A small network was trained on invented records. Each row is its activation on one of them, seen along a few directions.
Each row is followed by the record's values for the fields RAP, RITO, PAFOL, GENI, KET.
Not every record has every field; a missing one is left out.
Other fields move the rows too, some of them a lot.
(in the rows, 500 means zero)
Random noise pushes rows far along 2 fixed directions. That doesn't count. These rows show it; they differ only by the noise:
[617 544 310 528 531 454 473 601 445 387 629 343 547 507 392 589 697 477
 347 683 470 550]
[708 525 469 442 478 470 394 656 510 368 601 331 513 578 340 525 704 468
 242 663 520 534]
[810 494 633 355 430 490 321 732 572 350 580 297 468 646 279 442 715 467
 125 652 590 512]
[656 533 375 494 511 462 444 629 470 380 620 332 530 534 369 557 701 476
 301 678 496 542]

[558 584 386 499 487 434 543 529 530 466 548 494 429 608 414 571 601 433
 525 502 401 607] : RAP: rati / RITO: fulod
[557 464 787 367 415 545 354 549 619 501 417 529 486 602 461 382 425 513
 349 478 525 482] : RAP: fon / RITO: sebel / PAFOL: tusik / GENI: ramoz / KET: lik
[287 604 522 505 410 424 473 313 595 545 413 812 528 543 650 596 310 443
 721 354 355 549] : RAP: fon / RITO: sebel / PAFOL: tusik / GENI: ramoz / KET: lik
[613 535 660 333 231 393 363 459 744 440 447 747 492 710 410 621 524 387
 469 409 287 498] : RAP: rati / RITO: sebel / PAFOL: sif / GENI: ramoz / KET: tav
[570 520 354 536 598 459 607 620 405 457 579 334 429 523 387 536 674 495
 481 568 526 589] : RAP: rati / RITO: fulod
[464 678 261 531 461 371 490 276 540 440 507 721 598 592 523 868 619 350
 644 462 171 683] : RAP: rati / RITO: fulod
[587 438 586 431 636 515 502 669 445 566 468 248 348 601 405 318 513 570
 419 473 755 458] : RAP: melad / RITO: pev
[389 666 399 520 413 429 391 196 562 475 413 798 711 468 647 761 447 443
 611 435 183 587] : RAP: fon / RITO: sebel / PAFOL: tusik / GENI: ramoz / KET: lik
[439 521 421 512 603 476 504 455 447 552 451 448 504 535 540 557 451 471
 577 430 506 507] : RAP: melad / RITO: pev
[547 383 706 460 676 627 524 782 337 514 478 176 358 529 405 184 541 644
 255 519 891 454] : RAP: fon / RITO: sebel / PAFOL: tusik / GENI: dopi / KET: tav
[346 606 446 569 584 501 448 309 387 505 402 603 576 429 645 626 488 426
 630 465 428 573] : RAP: fon / RITO: fulod
[663 401 666 440 504 573 458 667 528 498 523 333 438 434 481 281 541 533
 311 586 616 446] : RAP: fon / RITO: fulod
[485 625 649 412 548 510 384 385 435 452 373 553 558 596 561 564 534 421
 522 399 470 571] : RAP: melad / RITO: fulod
[388 504 353 618 559 463 613 454 400 541 500 527 542 342 611 527 465 561
 592 541 498 458] : RAP: fon / RITO: sebel / PAFOL: tusik / GENI: ramoz / KET: tav
[303 527 459 586 551 508 538 371 423 561 464 632 566 473 663 523 414 475
 613 398 470 486] : RAP: fon / RITO: sebel / PAFOL: tusik / GENI: ramoz / KET: tav
[588 432 681 371 492 567 401 644 432 507 495 310 432 537 437 312 542 527
 288 542 694 470] : RAP: fon / RITO: viv / PAFOL: sif
[462 594 826 360 372 470 331 372 590 513 328 738 499 695 555 515 400 399
 468 248 503 531] : RAP: fon / RITO: sebel / PAFOL: sif / GENI: ramoz / KET: tav
[461 609 624 424 576 461 497 487 457 456 452 462 454 714 440 521 546 515
 487 334 579 588] : RAP: sog / RITO: sebel / PAFOL: tusik / GENI: ramoz / KET: lik
[489 458 626 463 485 551 487 511 488 566 440 459 487 538 484 381 479 538
 463 455 612 491] : RAP: fon / RITO: sebel / PAFOL: sif / GENI: ramoz / KET: tav
[476 636 319 526 471 405 553 463 519 458 528 544 487 619 396 630 575 475
 553 446 358 618] : RAP: rati / RITO: sebel / PAFOL: tusik / GENI: ramoz / KET: lik
[421 466 418 639 552 583 331 340 350 411 517 492 820 119 687 590 455 416
 484 709 407 432] : RAP: fon / RITO: viv / PAFOL: sif
[448 507 568 498 442 493 486 390 548 492 442 626 566 446 563 532 396 449
 537 484 441 411] : RAP: melad / RITO: sebel / PAFOL: tusik / GENI: ramoz / KET: tav
[540 524 859 365 423 530 321 464 543 541 373 534 446 698 464 410 496 470
 352 344 635 504] : RAP: fon / RITO: sebel / PAFOL: sif / GENI: dopi / KET: lik
[410 470 285 634 599 484 500 446 441 552 505 475 588 270 614 600 438 496
 615 574 435 460] : RAP: fon / RITO: pev
[489 587 496 434 546 448 452 444 379 426 506 413 518 592 492 595 606 474
 460 463 526 562] : RAP: sog / RITO: viv / PAFOL: sif
[661 416 886 312 425 585 281 594 574 460 405 478 449 617 431 331 498 524
 229 437 647 471] : RAP: fon / RITO: sebel / PAFOL: tusik / GENI: dopi / KET: tav
[655 531 566 374 226 426 416 509 814 457 539 726 453 649 365 629 492 419
 479 496 259 505] : RAP: rati / RITO: sebel / PAFOL: sif / GENI: dopi / KET: lik
[653 432 736 407 247 551 243 418 759 437 488 765 581 388 565 570 357 446
 387 556 309 398] : RAP: fon / RITO: sebel / PAFOL: sif / GENI: dopi / KET: lik
[523 391 108 607 411 417 828 674 592 557 691 462 352 417 391 506 505 596
 676 654 402 477] : RAP: rati / RITO: sebel / PAFOL: sif / GENI: dopi / KET: lik
[365 358 317 656 625 523 674 526 348 551 578 448 516 235 606 427 403 603
 594 601 536 424] : RAP: fon / RITO: sebel / PAFOL: sif / GENI: ramoz / KET: lik
[410 548 490 553 627 508 607 476 357 559 506 408 449 620 530 491 521 554
 543 396 627 554] : RAP: melad / RITO: sebel / PAFOL: tusik / GENI: dopi / KET: lik
[631 414 767 451 541 573 438 684 467 538 480 307 401 546 423 272 538 613
 311 550 788 449] : RAP: fon / RITO: sebel / PAFOL: tusik / GENI: dopi / KET: lik
[516 488 321 618 638 476 700 693 344 518 634 258 405 531 367 472 642 597
 518 570 623 545] : RAP: rati / RITO: sebel / PAFOL: tusik / GENI: dopi / KET: lik
[318 459 206 721 638 554 656 436 315 555 539 455 537 247 617 574 446 583
 634 626 512 479] : RAP: fon / RITO: sebel / PAFOL: tusik / GENI: dopi / KET: lik
[673 434 488 487 516 501 517 672 521 442 576 308 404 528 347 410 661 485
 362 621 570 512] : RAP: rati / RITO: fulod
[616 497 566 434 346 447 413 520 628 433 489 605 487 635 411 541 546 435
 440 479 403 494] : RAP: rati / RITO: sebel / PAFOL: tusik / GENI: ramoz / KET: tav
[627 319 766 434 312 602 332 548 683 463 446 618 557 321 542 368 329 473
 387 610 496 311] : RAP: fon / RITO: sebel / PAFOL: sif / GENI: dopi / KET: lik
[780 457 609 360 429 444 355 686 666 453 522 391 420 650 298 484 604 454
 300 513 521 493] : RAP: rati / RITO: pev

Here are new rows. What are their fields?
[522 478 678 409 526 563 414 516 495 514 446 471 479 508 518 413 551 450
 379 470 548 467] : RAP: fon / RITO: fulod
[580 548 670 376 503 466 315 468 572 493 398 511 490 625 492 523 483 442
 438 389 528 486] : RAP: melad / RITO: pev
[393 615 474 477 521 451 335 289 513 541 385 695 625 527 629 711 442 379
 586 353 317 537] : RAP: fon / RITO: pev
[482 464 425 573 651 535 575 503 367 503 511 320 456 430 527 425 573 534
 515 571 647 513] : RAP: melad / RITO: fulod
[273 443 148 755 632 501 762 481 275 611 591 378 512 210 623 540 466 631
 737 624 502 468] : RAP: fon / RITO: sebel / PAFOL: sif / GENI: dopi / KET: lik
[329 599 317 550 638 460 499 355 396 605 451 568 551 496 610 638 479 462
 659 371 424 543] : RAP: fon / RITO: pev
[580 415 548 492 581 534 431 609 476 534 501 340 507 418 516 408 496 504
 375 497 608 438] : RAP: fon / RITO: pev
[375 540 332 622 649 544 539 463 286 462 566 353 595 360 610 520 491 496
 555 582 564 520] : RAP: melad / RITO: viv / PAFOL: tusik
[473 460 551 440 394 493 492 493 585 550 459 625 494 477 552 407 402 544
 582 473 443 456] : RAP: fon / RITO: sebel / PAFOL: sif / GENI: ramoz / KET: lik
[501 611 604 407 447 455 415 369 586 481 420 635 482 620 546 576 490 414
 530 422 391 547] : RAP: melad / RITO: fulod
[310 569 352 593 610 494 526 310 381 525 474 591 603 367 673 633 525 428
 619 483 363 520] : RAP: fon / RITO: fulod
[565 341 414 603 635 578 632 689 385 535 577 210 414 277 484 327 555 605
 433 708 709 470] : RAP: fon / RITO: fulod
[614 537 528 471 475 464 477 597 496 436 517 455 463 601 367 533 609 494
 411 495 510 531] : RAP: rati / RITO: sebel / PAFOL: tusik / GENI: dopi / KET: tav
[366 658 371 507 554 439 577 315 467 536 483 624 494 586 604 629 518 438
 670 370 363 589] : RAP: melad / RITO: fulod
[504 482 553 493 563 626 486 592 446 514 476 421 519 443 506 363 518 574
 446 510 649 453] : RAP: fon / RITO: sebel / PAFOL: tusik / GENI: dopi / KET: tav
[515 491 184 635 582 455 627 500 430 467 610 399 507 425 457 612 660 478
 564 637 426 582] : RAP: rati / RITO: fulod
[473 474 403 528 689 492 582 583 377 586 491 288 399 526 474 413 500 569
 550 484 675 483] : RAP: melad / RITO: pev
[506 462 564 534 612 570 465 550 362 474 462 361 533 352 558 438 531 499
 431 578 589 501] : RAP: fon / RITO: fulod
[569 424 766 422 490 640 373 614 513 491 457 477 513 462 504 370 452 534
 374 515 613 416] : RAP: fon / RITO: sebel / PAFOL: tusik / GENI: dopi / KET: lik
